These are the activations of a small neural network, seen along a few directions. Each row is one input.
Each table varies a few parts of the input and shows all the possible inputs, shuffled.
Descriptions start from the smaller parts, as in this example, which fits no table here: one of 5 places around a ring, together with either a single point or one of 11 places along a line or (one of 2 separate values, together with one of 6 places along a line).
Shared parts are said once, and a part with two or three values counts as separate values.
In the rows, zero is written as 128.

Other details of the inputs shift rows strongly along three fixed directions, in all tables alike. That doesn't count.

Table:
R1: [147 186 134  84 117 130 237 176  77 153 204]
R2: [ 96 145 111 140 109  73 112 152  94  97 130]
R3: [ 99 147 123 128  91 126 129 162  73 111 143]
R4: [175 120 167  92 139 110 228 121 175 167 222]
R5: [124 150 118 155 173 152 119 111  82 116  53]
R6: [147 131 120 144 133 150 121 133 103 121  30]
R7: [121 134  79 139 143 154 127 117  92 129  50]
R8: [ 86 113 147 133 112 139  89  95 154 137 174]
R9: [116 143 141 113  98 113 118 184  94  98 129]
R10: [180 178 102  98 167 120 177 128 121 128  80]
R11: [103 133 125 136 105 107 124 177  79 122 135]
R12: [108  87 125 147 121 128  96 122 160 134 176]
R13: [111 104 122 141 112 114  96  88 153 121 182]
R14: [107  86 124 139 113 118 105  94 150 135 177]
R15: [ 82 119 112 129 102 108 136 157  78 114 132]
R16: [159 165  86 108 162 137 202 113  97 157  92]
R17: [ 93 109 129 122 106  94 108 177  98  94 108]
R18: [159 191 128  85 171 145 182 137 122 149  78]
R19: [129  97 165 144  96 143  94 123 164 115 164]
R20: [139 143 153  93 123  98 233 181 102 136 163]
R21: [ 63 148 134 126 101 108 111 144  83 113 123]
R22: [109 147 130 145 135 140  90 114 118 107  10]
R23: [132  85 153 127 113 136  86 134 160 129 167]
R24: [128  78 166 145 102 135  98 124 159 127 158]
R25: [132 103 153 127 106 144  79 133 165 116 171]
R26: [147 128 133 124 164 173  81  78 189 143  85]
R27: [166 111 120 153 151 148  95  60 189 123  80]
R28: [ 92 126 114 134 113  97 133 173  89 115 133]
R29: [106 153 125 134 100 115 122 177  84 111 142]
R30: [205 131 118  96 184 156 179  87 189 172 134]
R31: [111 121 141 118 102 105 112 183  89 106 118]
R32: [111  86 134 144 104 148  92 111 138 140 178]
R33: [155  87 121 153 151 172 100  79 183 135  74]
R34: [131  99 166 142  97 143  98 124 164 117 166]
R35: [ 92 119 148 140 121 129  80 110 165 136 172]
R36: [ 99 114 129 119 107  74 110 164 100  95 108]
R37: [200 159 100 119 185 155 176  74 182 172 153]
R38: [105  98 164 155 142 136  97 101 138 123 181]
R39: [107 136 127 119 108  71 109 159 104  84 117]
R40: [162 112 152  86 143 130 190 141 173 159 217]
R41: [ 96 127 123 130  96 118 130 162  68 122 136]
R42: [103 106 178 134 111 126  97 108 175 124 154]
R43: [128 155  76 143 141 130 113  97  97 112  51]
R44: [158  89 120 153 150 151  94  65 185 133  70]
R45: [119 194 147  87 137 102 216 174  98 156 184]
R46: [137 140 106 151 135 116 103 107 118  93  22]
R47: [167 170  87 114 171 127 195 127 108 157  91]
R48: [141 147  91 147 146 154 113 136  93 136  52]
R49: [113  91 125 146 121 108  95 108 161 134 174]
R50: [202 161 112 120 172 197 169  97 173 180 156]
Description of these inputs: one of 2 separate values, together with either a single point or (one of 4 places along a line, together with either a single point or one of 5 places along a line).
Q: Changing only the choice among 2 separate values turns R18 into R26. The same change can be made to R45. Which row results?
A: R35
Q: Change only the choice among 2 separate values in R20. List by row number the other rows that result.
A: R33

Table:
R51: [142 112 160 122 125 144 129 130 148 149 222]
R52: [152 115 142 122 150 147 127  81 175 140 104]
R53: [ 86 125  90 150 113  95  54 136  87  88  81]
R54: [114 110 150 125 116 131 151 103 156 157 215]
R55: [120 112 146 119 112 138 142 115 158 163 215]
R56: [139 150 135 101 132 120 156 144 115 129  84]
R57: [ 85 132 114 149  96 116  56 134  83  89  76]
R58: [123 126 177  94 113  95 176 192 107 131 181]
R59: [120 155 103 118 133 151 154 150  98 138 106]
R60: [141 163 129 128 128 116 163 131 111 121  93]
R61: [134 116 112 148 161 164 129  79 154 155 126]
R62: [172 120 137 145 147 168 114 110 167 147 116]
R63: [ 64 107 159 153  79  60  99 170 100  76 161]
R64: [136 166 109 112 136 147 144 147  96 122 111]
R65: [183  78 104 141 131 158 137  91 154 134 116]
R66: [156 116 133 114 151 167 117 107 180 137 109]
R67: [147 164 125 122 123 123 154 143 112 127  93]
R68: [131 141 133 115 153 111 166 138 112 120  87]
R69: [132 167 118 121 136 128 154 121  91 124 107]
R70: [ 85  62 148 135  99  79  50 126 172 103 172]
R71: [ 96  91 117 177 130 142  29  78 143  97  99]
R72: [107 133 151 113 109 114 176 184  87 149 198]
R73: [164 130 124 134 142 170 116 106 178 135 118]
R74: [124 150  84 121 145 116 154 138  99 146 108]
R75: [148 158 101 122 140 100 152 145 117 125  99]
Q: Describe the family of inputs behind these rows.
A: either a single point or (one of 4 places along a line, together with either a single point or one of 5 places along a line)
Q: A walk changes only the place on the line of 4. It starts at R74 and steps to R53. List the rest of the walk in order.
A: R75, R70
Q: Change only the place on the line of 5 in R58. List by row number the other rows that result.
A: R52, R56, R66, R68
